A small network was trained on made-up records. Each row is its average activation on records with the value named, seen along a few directions.
Values that are neighbours, or in one group, have similar rows; names and order tell nothing.
In the rows, zero is written as 500.
Strong random noise was added to every row along 8 fixed directions; ignore it. To show where, here is one row again and again, with new noise each time:
[349 608 552 508 630 517 539 562 736 636 556 422 580 674 402 617 483 613
 517 449 457 497 558 676]
[602 579 728 453 377 586 561 535 479 564 465 445 260 592 619 547 580 418
 477 406 717 613 636 641]
[611 416 619 448 470 450 532 513 432 351 455 535 545 301 552 272 527 370
 313 403 402 540 401 399]
[328 467 375 473 609 359 610 504 566 509 547 512 718 571 405 358 514 644
 528 520 389 358 452 610]
[590 402 536 264 397 812 525 532 581 216 507 539 360 500 556 421 464 252
 376 562 653 450 490 562]
[537 584 594 532 548 650 318 485 469 540 608 526 362 287 550 609 452 354
 447 500 534 694 539 322]
[593 368 585 455 755 528 457 641 840 302 513 430 633 438 277 678 411 405
 273 502 228 349 394 480]
[183 618 320 532 741 721 312 423 573 431 789 530 692 354 576 394 280 560
 436 509 310 605 363 335]
[507 463 522 422 529 712 430 489 512 316 577 529 433 408 604 422 433 369
 367 502 549 541 494 449]
[489 483 451 366 357 446 657 483 384 487 504 544 467 537 524 321 585 475
 585 550 612 424 472 611]


Values of T:
t9: [471 596 321 166 169 686 639 478 432 396 555 481 479 535 442 406 466 334
 735 716 546 417 202 547]
t10: [515 469 319 659 630 277 364 509 498 645 466 559 532 450 231 806 523 633
 687 740 437 314 566 326]
t8: [603 508 572 519 361 330 556 513 528 637 325 538 419 528 314 645 701 508
 614 601 649 449 668 491]
t7: [460 563 612 602 607 683 468 529 700 533 405 384 471 828 653 549 436 630
 421 323 553 582 650 691]
t4: [540 681 474 175 129 651 783 521 562 425 549 479 412 604 520 402 573 324
 637 553 586 471 209 578]
t3: [207 566 377 509 487 901 328 368 424 305 676 508 604 400 777 267 246 486
 369 391 417 746 409 414]
t5: [629 437 442 510 405 235 608 438 208 564 521 559 421 400 483 435 616 499
 637 595 589 411 517 492]
t12: [580 487 345 524 463 633 423 403 352 448 633 523 375 475 681 599 352 462
 586 541 464 545 331 379]
t2: [509 403 359 447 400 546 468 479 441 465 469 557 553 454 443 531 405 456
 590 606 467 455 412 460]
t6: [453 537 495 708 747 447 337 551 550 677 657 414 454 480 420 929 421 610
 521 488 460 576 657 482]
t11: [655 525 374 535 326 455 478 456 267 605 459 561 151 611 591 640 598 475
 763 685 805 367 530 450]
t1: [467 501 375 464 557 646 453 505 503 306 551 394 490 634 589 535 353 567
 531 586 448 353 361 533]
T is arranged as a 3 by 4 grid.
Name the neighbours of t6, in listed order.
Answer: t3, t5
Name the neighbours of t7, in listed order.
Answer: t12, t11, t1
Each value of T is a pair of two hidden parts, and every pair occurs once (3 first parts, 4 second parts).
Changing only the second part turns t11 into t10. t12 has the same second part as t11; what does that change turn t12 into?
Answer: t2
Changing only the second part turns t4 into t8. t6 has the same second part as t4; what does that change turn t6 into?
Answer: t3
